These are the activations of a small neural network, seen along a few directions. Each row is one input.
Each table varies a few parts of the input and shows all the possible inputs, shuffled.
Descriptions start from the smaller parts, as in this example, which fits no table here: values(3) and (point or line(9) or (line(6) and ring(8))).
Shared parts are said once, and a part with two or three values counts as separate values.

Other details of the inputs shift rows strongly along two fixed directions, in all tables alike. That doesn't count.

A family of inputs:
row 1: [-45 -70 -25 -38  10 -24  18 -16  33 -19  24   9  13 -18  14   4]
row 2: [-19 -29 -13  -9  -5   6  47  24 -58 -38 -27   5  37 -16  50  23]
row 3: [-93 -79   3 -78 -29  27   3   2   3  18 -10  18 -19   3   3  44]
row 4: [ 53  87  -5  85  -5 -20  17   3  -7  -7 -33 -11  21   3 -20  -9]
row 5: [-43   3   3 -24 -38  59 -45 -16 -20  30 -14   2 -15  20 -40  21]
row 6: [-49 -76 -39 -16  -4 -24  37 -28  42 -17   9 -15   3  10  12   5]
row 7: [ -8   2   7 -14 -11 -10  -1   9  19  27   0  25 -24 -12 -22   8]
row 8: [ 52  67  13  42   7  -4  25  39 -81 -36 -35  -5  39  -8  46   4]
row 9: [-29 -60 -17 -32   5 -38  27  -8  38  -5   8  -3  -2   3  34  11]
row 10: [-77 -85 -11 -67 -19  21  12   2  20  20   5  29 -26 -18 -14  33]
row 11: [ 57  18 -10  32  20 -19  15   0   8  -5  20  -6 -13  -1  12 -24]
row 12: [ 22  23  30 -37  -8  63 -85 -19   5  60  46   4 -84  33 -45 -16]
row 13: [-26   0  18 -35 -34  50 -35  -8 -18  31 -21   4 -20  28 -29  17]
row 14: [ 92  76  -5  74  18 -14  -7  -7  -7 -10  23 -14   1   2 -15 -43]
row 15: [ -9  -3  23 -47  -6  33 -49 -19   6  19  18  -4 -25  22 -10   1]
row 16: [-37  -4   0 -17 -22   9 -25 -13  33  31  -3  22 -15  -6 -52  15]
row 17: [ 77  80  26  27  26 -17 -19  10 -17 -19  11  -5  20  -7  17 -23]
row 18: [-27  -5 -20  23 -11 -36  41   0   8 -24 -34   2  44 -13  10  23]
row 19: [ 42  29   4  11  -6   7 -33 -21  42  53  26 -12 -69  36 -38 -25]
row 20: [ 73  68  18  27  18   8 -15  14 -57 -14   7 -17   8   9  39 -23]
row 21: [-49 -80 -14 -60  17 -45  29  -3  41 -16  13  15   7 -17  47  17]
row 22: [ 22  46  26   0 -17  14 -44  -6  24  52   1  23 -39   7 -67  -7]
row 23: [ -9 -15 -18  20  -4 -50  67  20   9 -21 -37  -2  25  -2  32  20]
row 24: [-16 -17 -25  13  16 -48  34 -15  22 -39 -10 -13  50  -7  44  10]
row 25: [-22 -30 -31  25  -6 -35  64   7   0 -35 -23   6  45 -20  16  15]
row 26: [-57 -68  43  49  64 -16   5  63 -13  -1 -45 -61  38 -10  23 -41]
row 27: [-11  -4 -12  -1  23 -44  15  -9  18 -35   3   0  41 -21  34   4]
row 28: [ 24  40  16  16 -27  16 -35 -14  30  56  -8  10 -41  24 -67  -4]
row 29: [-58 -37  10 -48 -16   9  16   7 -15 -10 -28  14  26   0  18  36]
row 30: [-41 -32 -11 -13 -15  15  31  12 -37 -34 -12   9  36 -17  17  24]
row 31: [-24 -18  -1 -17   7 -33  49  33 -18 -32 -24  18  39 -29  47  27]
row 32: [  3 -16 -14  10  11 -52  43  -9  29 -34 -19 -21  29  11  44   2]
row 33: [ -2 -12  15 -46   5  15 -41 -10  23  30  35   9 -49   7 -14  -2]
row 34: [-18 -28 -15   5   2 -52  63  20   6 -24 -32   9  33 -13  39  25]
row 35: [ 14  -5  14 -34  -8  63 -58 -13  -1  43  45   4 -69  19 -33 -17]
row 36: [ 93  87  14  57  18 -29 -15  -5   6  -2   5 -14   5  12   0 -34]
row 37: [-83 -99 -21 -73 -16  36  -8 -31  -3  -7  18  -8  -4  13  12  19]
row 38: [ 26   9  15 -29 -16  82 -80 -27  -8  62  46  -3 -92  36 -52 -25]
row 39: [ 34   1  54  96 105 -34 -15  58 -29 -24 -18 -81  43 -10  50 -85]
row 40: [ 59  65 -16  74  24 -50  29  -3  -1 -43 -14 -28  46   1  35 -17]
row 41: [ -2 -11   2 -25   1  30 -41 -20  15  20  43   6 -31   1 -37 -13]
row 42: [-111  -70   -6  -67  -34   38   -8  -16    7   10  -16   14    3    2
  -12   47]
row 43: [-71 -79 -13 -51 -16  20  32  13 -18 -15 -12  18   6 -15  26  36]
row 44: [-41 -87 -22 -52  17 -29  31  -3  36 -16  22  16  -1 -23  36   9]
row 45: [ 74  61  -4  73   4 -17  27  22 -19  -1 -10   6   4 -12  -6 -17]
row 46: [ 69  77 -12  91  -9  -8  22   8 -15  -4 -15  -8   7   3 -35 -23]
row 47: [ 10 -17   5 -34   9  27 -32  -8  15  27  44  12 -47   0 -18 -11]
row 48: [ 58  68   1  73   1 -48  51  20 -12 -29 -48 -12  43   1  18  -4]
row 49: [  17   29   31  -38  -20   71 -100  -36    2   62   27   -8  -71   50
  -54  -15]
row 50: [-37 -21  -6 -24   7   0   2  -8 -12 -37   0 -10  44  -6  45  16]
row 51: [-48 -70 -33 -11 -21 -17  57   2  29   1 -19   5  -9  -1   3  24]
row 52: [-25 -11   0 -18 -23  38 -23  -5   4  23  13  19 -26  -8 -57   9]
row 53: [-32 -20 -16 -16  13  -6  14  -6 -35 -51 -15 -18  61   0  67  18]
row 54: [ 40  41  24 -10   2   8 -61 -21  39  45  32   8 -45  16 -46 -24]
row 55: [ 44  93  14  52   3  -2  -5  19 -35 -16 -15   4  35 -21 -11  -4]
row 56: [ 12  35   8   8 -34  74 -50 -10 -41  35   7   0 -38  17 -64  -7]
row 57: [-15  -4  -8   1 -16   6  -1  -3  12  17   9  21 -10 -17 -47   0]
row 58: [ 52  74   4  45  33 -32   6  11 -28 -51   3 -12  59 -23  44 -14]
row 59: [ 28  51  22  12  -3  -8  -1  19 -17  -6 -18  11  19 -12  -6   4]
row 60: [ 68  65   8  42  18  17 -15   6 -51 -32  24 -11  21  -6  13 -31]
row 61: [  0 -47 -36  10  20 -48  70   3  18 -38  -1 -10  21  -5  56  -2]
row 62: [ 17  15  10  -8 -23  46 -53  -8  31  74  27  32 -91   2 -93 -10]
Each input here is: values(2) and (point or (ring(5) and line(6))).
Question: Changing only the values(2) part turns row 44 into row 62. The same change can be made to row 41. Which row results?
Answer: row 52
Question: Changing only the values(2) part turns row 50 into row 42. The same change can be made to row 33. Which row results?
Answer: row 31
Question: Start at row 8 and move only the ring(5) part, one step at a time. The first step leads to row 13. Which rows follow, in order?
Answer: row 5, row 56, row 2
Question: Start at row 37 and move only the line(6) part, one step at a time. The first step leads to row 60. Which rows follow, in order?
Answer: row 41, row 1, row 14, row 6
Question: Which other rows does row 21 become when the values(2) part takes its other values? List them by row number.
Answer: row 7
Question: Start at row 38 and move only the line(6) part, one step at a time. The first step leads to row 35. Which rows follow, in order?
Answer: row 47, row 44, row 11, row 61

A family of inputs:
row 63: [ -6 -33   0  12 -12  14  10  20   1  32  -3   1 -36  11 -27  -9]
row 64: [ -7 -10  12 -15  24  -9 -32 -11  32   8  22  -5  -5  -4 -16 -21]
row 65: [ -9  -7 -20  15 -24  11   0 -21   9  17 -16 -29 -14  30 -24  10]
row 66: [101 105   3  35   0   5 -23 -15 -20  -9  25  16   2   0  -3 -12]
row 67: [-77 -67 -34 -36 -13 -40  82   4  -4 -60 -31  32  68 -34  39  51]
row 68: [105 107  18  66  -4  -7  20  42 -49  -7 -20  25  -1 -23 -15 -13]
row 69: [-19 -23 -14  17  -9  19   2   8   2  24  -1  -5 -35   2 -29  -6]
row 70: [-74 -57 -39 -43 -30 -42  80 -15   0 -50 -48  15  63  -8  53  64]
row 71: [-13  12 -17  -7 -34   8  13 -14   3   5 -13  22  10  -3 -17  29]
row 72: [-24   4  11  22  -5  -7  -8  -1  27  14 -20 -10  14   5 -19   4]
row 73: [ -2 -23 -18 -19  -5   7 -16 -39  21   6  16 -20 -21  38   6  -7]
row 74: [  8   2 -11 -39  -5  13 -10  -7  11  10  30  31 -30 -15  -2   8]
row 75: [-14 -19  24   5   5  -6  -2  28  19  37 -22   4 -22  -2 -30  -6]
row 76: [ 83 112   5  73  -4  -8  14  30 -47 -10 -12  24   6 -27 -10  -8]
row 77: [-11   0   6 -22   5 -17 -27 -27  36   7   4 -17  -5  30   8  -6]
row 78: [-26  10   6   8 -14  -5 -12 -11  30  25 -24 -21   2  26 -25   4]
row 79: [-11 -17  13 -14  26 -12 -26   3  27  20  20   4 -22  -3   0 -15]
row 80: [  1 -23  28 -22  23 -13 -14  13  28  20  13   3 -32   0   1 -17]
row 81: [  5   2 -10 -32 -10  -6  -4 -15   5  -9  35  25   2 -11  -1  11]
row 82: [-31 -12  11  10   1  -1 -13   2  26  21 -10  -4   6  -7 -43  -9]
row 83: [   0   26    2   -4   21  -10   63   56 -113 -113  -41   -1  119  -38
  115   35]
row 84: [-27  -7  14  16   5  -8 -10  20  19  28 -14  -3 -19  -9 -28   2]
row 85: [ -4 -32 -12 -13  10  14 -15 -23  17   2  36 -12 -22   3 -13 -20]
row 86: [-19 -18 -14  18 -22  21  -5 -14  13  15  -8  -9 -15  23 -29  -3]
row 87: [ -1  -4  10  -6  21 -13 -24 -16  34   2  10  -9   6  10   6  -9]
row 88: [  1 -23 -11  -7   2  16 -17 -31  22   3  31 -15 -23  20  -1  -9]
row 89: [ 31   0  -8  -7  17 -64  83  40 -35 -70  -1  21  58 -41  93  17]
row 90: [-23 -31 -16  11 -13  17  -4  -6   7  12  -3  -9 -16   3 -43  -8]
row 91: [ 18 -31   7  -5  15   3  14   8   5   3  26  -3 -29   3  17 -23]
row 92: [-34  -3  52 -21  14  46 -59  12 -47   9 -18 -20  10   2   6   1]
row 93: [  2 -32 -14 -13  19  17 -10  -8  13  14  29  -8 -38  -3   0 -16]
row 94: [-35 -32  18 -23  -1  73 -44   3 -64  14   3 -24  -1  16   6  -5]
row 95: [110 123  -4  37  -3 -14  -7 -15 -31 -24   6   4  18   8  21 -15]
Question: What do these inputs look like to the network?
Answer: values(3) and (point or (values(2) and line(5)))
Question: Changing only the values(3) part turns row 82 into row 67. The same change can be made to row 92. Which row results?
Answer: row 83
Question: Start at row 89 and move only the line(5) part, one step at a time. The first step leads to row 74. Which rows follow, in order?
Answer: row 81, row 66, row 95

A family of inputs:
row 96: [-17 -29  -6 -17  10 -11  21   8 -10 -24   0   3  20 -11  33   8]
row 97: [ -3   2   4  13  11 -15  17  14 -14 -18 -16  -6  29  -9  21   1]
row 98: [ -3   4   2 -16 -19  27 -22  -9   8  30  11  15 -35   7 -37   4]
row 99: [ 59  80  10  40 -12  25 -36 -10 -13  20   8  -2 -24  16 -40 -19]
row 100: [ -1   8  -8   4  -4 -12  19   0  -8 -20 -13   0  26  -2  17  11]
row 101: [ -4   0   1  15   8 -12  15   9 -13 -18 -17 -11  28  -2  20   1]
row 102: [ 56  62  18  28  10   8 -27   3 -20   3   9  -6  -5   4  -7 -22]
row 103: [  1  -6   0  14   8  -9  24  21 -20 -17 -11  -3  19 -13  21   0]
row 104: [ -7   8   5 -17 -20  25 -29 -14  13  30   8  10 -29  11 -36   6]
row 105: [ -1   1   1 -15 -21  30 -21  -9   6  31  13  13 -39   8 -37   4]
row 106: [ -1  -5  -7 -11 -16   8 -28 -26  52  47  21   9 -56  17 -53  -3]
row 107: [  2   1   1  16  11 -10  22  20 -19 -18 -13  -2  22 -14  19  -1]
row 108: [ -2   1  -3  19   7 -13  18   7 -15 -22 -17 -14  30  -2  20  -2]
row 109: [-41 -56  -5 -24  -6   1 -14 -17  57  39  10   0 -42  13 -36  -1]
row 110: [ -86 -115  -20  -73   -6  -12    8  -28   71   19   18    3  -25    8
    0   19]
row 111: [ 58  68  19  31   4  21 -43  -6 -14  16  15 -11 -20  14 -24 -25]
row 112: [  2  -9   1 -10   5   5   2   4 -10  -4   9   2  -4  -4  12  -2]
row 113: [-12 -19  -1 -17  10 -13  15   7  -7 -22  -2   3  22 -11  30   7]
row 114: [  6   4  -6   9  12 -10  11  -1 -15 -27  -3 -12  26   0  31  -2]
row 115: [ -3   0   4  11  11 -15  19  19 -15 -19 -17  -2  27 -14  20   1]
row 116: [ -3   2  -6   1  -1 -20  29  10 -15 -26 -14  10  33 -16  26  14]
Question: Changing only one part turns row 116 into row 115. The same change can be made to row 100. Which row results?
Answer: row 101
Question: What do these inputs look like to the network?
Answer: values(3) and (point or line(6))
Question: Start at row 114 and move only the line(6) part, one step at a time. The first step leads to row 111. Which rows follow, in order?
Answer: row 102, row 113, row 96, row 112
